Each row has a name. Each question is about the rows just above it.

rur: 128 90 124 144 83 97 118 111 47 132 111 10 97 154 101 181 46 85 92 43
siz: 169 63 102 107 87 62 136 120 76 49 163 25 71 80 149 113 128 92 105 139
noge: 165 116 151 149 96 103 134 100 43 94 92 19 99 163 107 168 48 86 124 43
What are the next 2 entries after 102 107 87 62 136 120 76 49?
163 25
What are the next 2 entries after 128 92?
105 139
What are the next 2 entries after 134 100 43 94 92 19 99 163 107 168 48 86?
124 43

nubel: 103 156 57 115
Pado: 99 57 57 136
tig: 57 56 57 125
Whose row is 57 56 57 125?
tig
Shared by Pado and tig:
57
The one value in tig and Pado:
57
Whose row is 99 57 57 136?
Pado
Whose row is 103 156 57 115?
nubel

Fulu: 105 139 116 106 140
rur: 74 99 99 102 132
siz: 116 98 67 144 134
Vemu: 100 103 100 95 135
temo: 117 105 141 58 73
Sabe: 42 66 87 88 101
nubel: 174 142 57 99 80
tig: 52 97 146 139 92
bemi: 105 83 104 66 70
noge: 105 96 58 94 131
Pado: 104 142 57 92 85
74 99 99 102 132 is in which row?
rur
Which value is in both rur and nubel?
99
The one value in Fulu and temo:
105
Give the next 2 entries after 83 104.
66 70
Which row holds 105 96 58 94 131?
noge
Shared by temo and bemi:
105
The one value in Fulu and tig:
139

temo: 24 48 54 122 51 95 126 120 98 155 85 51 47 111 170 160 60 102 117 117 112 153 178 174 97 69 98 89 93 59 24 153
vitud: 106 99 85 88 143 134 111 63 161 110 164 111 44 101 127 104 166 51 159 160 102 173 96 82 172 97 163 127 98 164 100 37
tig: 102 122 92 55 93 70 54 144 53 57 53 164 172 60 92 78 43 99 115 49 111 44 67 107 56 138 92 94 43 148 160 79
Fulu: 106 99 85 88 143 134 111 63 161 110 164 111 44 100 76 104 166 141 98 30 102 71 96 82 172 128 163 127 98 164 100 37
Whose row is 106 99 85 88 143 134 111 63 161 110 164 111 44 100 76 104 166 141 98 30 102 71 96 82 172 128 163 127 98 164 100 37?
Fulu
Whose row is 24 48 54 122 51 95 126 120 98 155 85 51 47 111 170 160 60 102 117 117 112 153 178 174 97 69 98 89 93 59 24 153?
temo
Give the next 2 entries after 126 120 98 155.
85 51
106 99 85 88 143 134 111 63 161 110 164 111 44 101 127 104 166 51 159 160 102 173 96 82 172 97 163 127 98 164 100 37 is in which row?
vitud

temo: 90 152 131 61 143 132
Pado: 90 152 61 97 143 90
Vemu: 152 91 90 61 100 58
Give the next 2 entries after 131 61.
143 132
Give the next 2 entries after 152 61 97.
143 90
The next 2 entries after 90 152 131:
61 143
Give the next 2 entries after 90 152 61.
97 143
90 152 61 97 143 90 is in which row?
Pado
The next 2 entries after 91 90:
61 100

Pado: 172 135 142 133 122 37 91 26 80
nubel: 82 52 71 117 147 131 86 53 67
temo: 61 78 133 135 80 60 106 143 108
siz: 68 39 122 133 37 142 112 43 155
noge: 91 137 75 87 137 78 82 138 81
rur: 91 137 68 102 132 138 114 79 60
What are the next 2 entries after 122 133 37 142?
112 43
What are the next 2 entries after 91 137 75 87 137 78?
82 138
Give the next 2 entries after 137 75 87 137 78 82.
138 81
Which value is in both rur and siz?
68
What are the next 2 entries after 137 78 82?
138 81
The next 2 entries after 87 137:
78 82
Whose row is 91 137 75 87 137 78 82 138 81?
noge

bemi: 108 101 102 98 87 90
noge: 151 40 94 97 108 101
temo: 101 102 98 103 97 96
rur: 54 111 124 118 99 98
Vemu: 80 88 73 89 120 116
siz: 101 96 129 109 87 78
nubel: 103 67 54 155 136 77
tig: 72 97 147 37 96 136
Pado: 98 97 103 94 102 95
Sabe: 52 124 108 112 114 100
vitud: 112 98 93 91 105 101
Which value is in both Pado and vitud?
98
Shared by noge and siz:
101

tig: 98 87 38 113 105
Pado: 88 125 125 102 105
siz: 67 41 37 89 103
Give the next 2 entries after 87 38.
113 105
Which value is in both Pado and tig?
105

bemi: 102 102 89 85 107 92 108 103 103 96 115 60 137 123 90 88 92 52 107 98 109
Vemu: 96 107 92 89 103 103 85 102 108 96 100 102 95 89 102 102 92 104 107 98 109
vitud: 94 149 105 108 72 105 46 130 79 120 60 90 123 79 115 88 99 110 82 98 118
Sabe: 94 149 105 180 72 105 46 60 78 120 60 90 123 137 102 88 99 110 82 98 118
What are the next 2 entries after 102 89 85 107 92 108 103 103?
96 115
Whose row is 94 149 105 180 72 105 46 60 78 120 60 90 123 137 102 88 99 110 82 98 118?
Sabe
What are the next 2 entries after 60 90 123 79 115?
88 99
What are the next 2 entries after 103 96 115 60 137 123 90 88 92 52 107?
98 109
Give the next 2 entries after 123 137 102.
88 99

Pado: 71 76 113 127 113 64 81 124
siz: 117 111 132 49 92 95 138 89
bemi: 81 124 87 112 76 165 94 97
temo: 80 66 75 108 112 96 116 71
rur: 80 70 72 113 112 112 76 75
vitud: 86 71 76 112 120 96 81 76
Which value is in both bemi and temo?
112
86 71 76 112 120 96 81 76 is in which row?
vitud
Which value is in both Pado and temo?
71
What are the next 2 entries after 71 76 112?
120 96

Pado: 68 122 125 93 144 108 128 99 69 154
Sabe: 77 134 124 61 60 86 125 122 94 99
nubel: 76 134 109 64 63 92 123 121 99 94
noge: 86 92 128 121 148 93 113 93 96 144
siz: 62 115 132 74 117 100 122 108 118 145
Shared by Pado and nubel:
99
Whose row is 68 122 125 93 144 108 128 99 69 154?
Pado
Shared by nubel and Pado:
99
The one value in noge and Sabe:
86
Where do 62 115 132 74 117 100 122 108 118 145 appear?
siz

noge: 77 106 89 93 68 115 143 147 121 125
bemi: 60 113 85 90 61 82 139 140 120 117
tig: 104 92 76 108 60 117 150 142 86 145
siz: 80 101 76 95 97 81 84 142 86 145
Vemu: 94 101 84 98 77 79 119 142 114 150
Pado: 54 119 93 89 67 83 162 153 131 109
Sabe: 95 101 84 97 81 80 67 142 114 150
vitud: 77 106 89 93 68 114 143 68 121 125
Which value is in both Vemu and noge?
77
Where do 77 106 89 93 68 114 143 68 121 125 appear?
vitud
What are the next 2 entries after 95 101 84 97 81 80 67?
142 114
Give the next 2 entries after 61 82.
139 140
Which value is in both Pado and Sabe?
67

Sabe: 103 97 97 95 101 105 85 103 98 95 93 97 92 99
noge: 109 87 74 90 113 97 131 88 87 96 80 142 71 107
vitud: 94 92 97 101 109 87 77 101 105 98 87 88 82 103
Vemu: 97 115 103 138 93 68 71 101 135 137 110 40 112 119
bemi: 97 116 98 135 96 67 66 103 138 132 104 31 101 119
tig: 82 87 100 114 104 68 81 98 110 109 86 82 85 115
temo: 101 91 96 84 120 101 77 67 95 91 85 102 74 98
nubel: 105 97 104 130 90 86 83 101 125 123 129 56 130 108
Fulu: 98 98 98 135 98 67 64 104 138 131 101 29 98 121
Which row holds 101 91 96 84 120 101 77 67 95 91 85 102 74 98?
temo
Shared by noge and Fulu:
131
Whose row is 97 115 103 138 93 68 71 101 135 137 110 40 112 119?
Vemu
The next 2 entries after 82 87 100 114:
104 68
The next 2 entries after 109 87 77:
101 105

Sabe: 126 94 107 41 116 162 103 114 85 121 132 137 91 110 90 104 118 94 99 91 114 80 94 111 117 108 90 97 113 102 96 54 81 63 100 96 74 110 41 122 98 86 105 113 99 91 83 98 97 78 114
Vemu: 62 126 121 84 106 60 118 122 99 121 134 141 85 93 95 101 73 111 120 75 72 111 122 109 95 48 134 105 98 89 92 114 120 93 92 115 119 106 84 125 94 66 101 102 103 49 118 81 128 109 86
nubel: 73 110 124 106 67 88 59 98 76 121 140 87 131 114 93 65 99 99 120 108 86 79 105 111 140 73 87 70 87 85 118 71 149 95 91 95 93 101 105 116 90 87 86 56 92 70 98 130 91 90 97
temo: 117 123 103 45 57 138 72 104 102 121 120 91 136 79 62 107 185 98 118 135 89 131 124 113 98 123 103 65 67 91 93 74 93 94 95 80 105 103 45 123 122 96 126 98 104 109 108 58 75 99 70
noge: 107 74 80 72 65 106 95 125 122 121 150 89 122 37 100 119 122 105 56 85 97 94 112 110 88 99 77 113 62 48 85 112 103 63 80 109 117 115 72 117 62 89 110 141 120 78 96 131 111 80 114
Pado: 62 126 121 84 106 60 118 122 99 121 134 90 99 93 95 101 73 111 120 75 72 111 76 109 95 101 134 105 125 89 92 114 120 93 92 115 119 106 126 125 94 66 101 102 103 49 118 81 128 109 86
tig: 73 110 124 106 67 88 59 98 76 121 140 87 131 114 93 65 99 99 120 108 86 79 105 111 140 73 87 70 87 85 99 114 117 97 119 98 93 107 106 120 82 114 116 104 60 114 78 91 105 135 68
bemi: 62 126 121 84 106 60 118 122 101 121 134 90 85 93 95 130 73 111 89 75 72 111 102 109 95 48 134 105 98 89 92 114 120 93 92 115 119 106 84 125 94 66 101 102 103 49 118 81 128 109 86
Fulu: 151 77 113 131 140 108 34 93 100 121 116 97 126 110 110 81 124 115 149 111 78 121 77 112 100 87 96 96 85 114 97 91 98 109 116 88 162 107 131 110 131 114 117 86 79 97 103 82 94 98 77
vitud: 73 141 102 100 130 53 66 84 120 121 138 129 104 118 102 70 100 53 126 112 81 152 106 111 115 89 113 112 75 95 81 91 93 153 70 95 99 109 100 90 87 50 70 85 115 97 72 59 94 99 95
siz: 89 104 115 124 76 126 100 58 73 121 145 85 119 120 69 63 126 107 60 139 88 93 109 113 72 70 110 78 99 98 108 95 115 91 87 82 80 86 124 119 71 96 97 75 86 110 119 122 96 91 76
Whose row is 73 110 124 106 67 88 59 98 76 121 140 87 131 114 93 65 99 99 120 108 86 79 105 111 140 73 87 70 87 85 99 114 117 97 119 98 93 107 106 120 82 114 116 104 60 114 78 91 105 135 68?
tig
Which row holds 62 126 121 84 106 60 118 122 99 121 134 141 85 93 95 101 73 111 120 75 72 111 122 109 95 48 134 105 98 89 92 114 120 93 92 115 119 106 84 125 94 66 101 102 103 49 118 81 128 109 86?
Vemu
Whose row is 62 126 121 84 106 60 118 122 99 121 134 90 99 93 95 101 73 111 120 75 72 111 76 109 95 101 134 105 125 89 92 114 120 93 92 115 119 106 126 125 94 66 101 102 103 49 118 81 128 109 86?
Pado
Which row holds 107 74 80 72 65 106 95 125 122 121 150 89 122 37 100 119 122 105 56 85 97 94 112 110 88 99 77 113 62 48 85 112 103 63 80 109 117 115 72 117 62 89 110 141 120 78 96 131 111 80 114?
noge
Which row holds 126 94 107 41 116 162 103 114 85 121 132 137 91 110 90 104 118 94 99 91 114 80 94 111 117 108 90 97 113 102 96 54 81 63 100 96 74 110 41 122 98 86 105 113 99 91 83 98 97 78 114?
Sabe
Whose row is 151 77 113 131 140 108 34 93 100 121 116 97 126 110 110 81 124 115 149 111 78 121 77 112 100 87 96 96 85 114 97 91 98 109 116 88 162 107 131 110 131 114 117 86 79 97 103 82 94 98 77?
Fulu

noge: 109 168 147 18
Fulu: 94 137 77 162
siz: 56 108 58 92
rur: 167 156 169 168
vitud: 95 168 169 144
Sabe: 111 174 50 94
tig: 51 30 182 168
nubel: 168 67 125 182
Where do 167 156 169 168 appear?
rur
Shared by rur and tig:
168
Whose row is 51 30 182 168?
tig
Which value is in both nubel and vitud?
168
Whose row is 95 168 169 144?
vitud
Which value is in both rur and noge?
168
The one value in vitud and nubel:
168

bemi: 97 91 94 113 131 90 92 84 83 75 131 118 124 135 70 121 88 128 93 105 96 113 102 99 138 109 98 116 108 93 88 88 92 130 121 98 92 102
Pado: 100 90 92 101 100 93 108 103 108 78 119 106 105 104 87 68 114 71 92 94 103 97 105 110 76 86 115 116 97 114 64 40 102 118 107 94 101 97
noge: 98 84 97 102 105 103 88 121 124 146 135 91 105 136 117 87 90 92 81 108 106 114 77 108 107 107 107 111 80 105 106 107 117 142 113 101 98 93
nubel: 93 81 102 75 128 97 112 93 94 46 92 88 104 148 80 83 106 77 84 98 104 107 111 110 129 105 102 79 77 94 115 114 102 105 104 98 108 116
Vemu: 98 84 97 102 105 103 88 121 124 146 135 91 105 136 117 87 90 92 81 108 106 114 77 108 111 107 107 111 80 105 106 107 117 142 113 101 98 105
vitud: 98 86 101 98 79 95 96 124 102 160 75 83 122 63 96 97 92 68 103 114 94 71 89 97 72 102 103 85 113 102 88 115 60 94 100 110 126 121
temo: 90 81 109 111 124 88 100 108 62 70 93 106 64 132 74 107 105 127 117 95 93 90 81 100 104 105 105 64 98 114 104 154 106 79 104 97 105 114
siz: 93 81 102 89 128 97 112 93 94 46 92 88 104 148 80 83 106 77 84 87 104 107 111 110 129 105 102 79 77 94 115 114 102 105 104 98 108 116
Whose row is 97 91 94 113 131 90 92 84 83 75 131 118 124 135 70 121 88 128 93 105 96 113 102 99 138 109 98 116 108 93 88 88 92 130 121 98 92 102?
bemi
Give the next 2 entries after 68 114 71 92 94 103 97.
105 110

tig: 136 95 91 98 101 96 55 103 96 140 64 69 75 98 32 12 81
noge: 103 97 140 64 69 75 55 103 93 103 74 58 56 120 21 106 82
Pado: 136 95 91 98 101 96 55 103 96 140 64 69 75 98 100 62 97
siz: 87 112 71 104 98 102 102 124 99 77 82 99 134 70 28 179 93
Shared by siz and Pado:
98
Where do 136 95 91 98 101 96 55 103 96 140 64 69 75 98 100 62 97 appear?
Pado
Where do 103 97 140 64 69 75 55 103 93 103 74 58 56 120 21 106 82 appear?
noge

Sabe: 112 77 116 124 61 42 148 68 35 153 99 70 36 151
Pado: 119 76 126 136 67 38 149 80 38 156 83 72 40 66
vitud: 113 77 118 127 62 41 149 71 36 154 95 71 37 154
rur: 117 76 123 133 67 62 41 77 37 155 87 71 39 160
Fulu: 108 77 111 118 148 59 43 66 35 150 107 70 35 145
temo: 110 77 113 121 59 43 148 66 35 152 103 70 35 148
Vemu: 110 77 113 121 59 43 148 66 35 152 103 70 35 157
Whose row is 110 77 113 121 59 43 148 66 35 152 103 70 35 148?
temo
Give the next 2 entries after 62 41 149.
71 36
The row with 110 77 113 121 59 43 148 66 35 152 103 70 35 157 is
Vemu
The next 2 entries after 108 77 111 118:
148 59
Shared by Fulu and Pado:
66
What are the next 2 entries after 119 76 126 136 67 38 149 80?
38 156

bemi: 89 58 159 147 115 148 84 67 46 104 101 63 153
siz: 164 159 67 149 52 83 59 134 98 140 96 86 111
Vemu: 71 95 122 67 78 149 107 71 134 131 52 67 53
Sabe: 94 77 109 77 158 108 103 139 87 127 137 70 45
rur: 53 104 122 90 38 43 57 45 144 138 95 45 113
Fulu: 136 47 60 69 150 89 44 143 90 143 59 74 158
tig: 69 134 57 71 59 132 125 57 76 168 162 44 123
temo: 69 134 57 71 59 132 46 57 76 65 71 162 141
noge: 158 143 138 63 74 132 57 81 38 117 95 92 52
Shared by Sabe and rur:
45
The one value in rur and tig:
57
Shared by noge and bemi:
63

rur: 60 120 46 54 142 107 88 119
temo: 120 116 150 123 132 171 158 97
vitud: 110 148 90 149 73 152 115 83
siz: 110 76 90 122 73 79 115 76
Pado: 120 77 150 123 98 76 70 134
tig: 90 120 90 76 73 152 115 76
noge: 118 61 62 77 119 148 96 70
Give the next 2 entries after 123 132 171.
158 97
Which value is in both noge and vitud?
148
The one value in Pado and siz:
76
The next 2 entries after 90 149:
73 152
120 116 150 123 132 171 158 97 is in which row?
temo

nubel: 158 57 105 89
rur: 121 80 135 158
Sabe: 171 119 132 102
tig: 157 89 106 88
The one value in tig and nubel:
89
The one value in nubel and rur:
158

tig: 70 118 75 91 77 137 75 105 142 64 123 97 106 78 117 103 54 125 91 136 70 78 157 94 36 142 92 151 67 64 114 136 104 80 59 122 135 139 100 146 157 90
noge: 78 129 90 91 83 83 86 89 90 91 107 77 90 101 122 82 97 92 84 167 81 134 92 103 87 78 107 92 63 74 80 103 115 78 90 102 111 156 75 85 97 96
Sabe: 103 165 113 55 93 81 78 96 70 118 75 91 75 137 75 105 123 100 72 116 115 140 78 90 117 102 74 73 98 70 70 84 112 76 104 89 83 125 96 66 63 70
bemi: 75 94 86 85 109 155 149 103 148 92 143 86 121 104 106 95 100 96 101 155 91 121 127 92 83 130 96 152 62 72 76 149 103 104 93 104 121 148 78 166 157 97
rur: 78 129 90 91 83 83 86 89 90 91 107 77 90 101 122 82 97 92 84 167 81 134 92 103 87 78 107 92 63 74 80 103 115 78 90 102 111 156 75 107 108 94
Give the next 2 entries after 121 104 106 95 100.
96 101
What are the next 2 entries after 70 118 75 91 75 137 75 105?
123 100
Which row holds 103 165 113 55 93 81 78 96 70 118 75 91 75 137 75 105 123 100 72 116 115 140 78 90 117 102 74 73 98 70 70 84 112 76 104 89 83 125 96 66 63 70?
Sabe

Vemu: 157 86 57 166 60 36 85
temo: 157 86 57 166 60 165 103
siz: 101 86 75 132 178 179 17
bemi: 157 86 57 166 166 165 50
Whose row is 157 86 57 166 60 165 103?
temo
Shared by siz and bemi:
86
The one value in bemi and siz:
86
Give the next 2 entries after 75 132 178.
179 17

noge: 101 96 115 62 65 79 75 127 93 99 56 92 161 142 81 184 84 89 99
Sabe: 114 85 97 104 66 130 111 121 105 111 89 120 43 131 106 102 68 104 105
rur: 66 124 121 58 79 65 86 115 109 90 43 75 123 81 112 57 55 106 114
vitud: 66 124 121 98 79 65 86 115 109 90 43 75 123 81 99 146 88 123 70
Which value is in both Sabe and noge?
89
Whose row is 66 124 121 98 79 65 86 115 109 90 43 75 123 81 99 146 88 123 70?
vitud
Give the next 2 entries after 130 111 121.
105 111
The next 2 entries after 184 84:
89 99

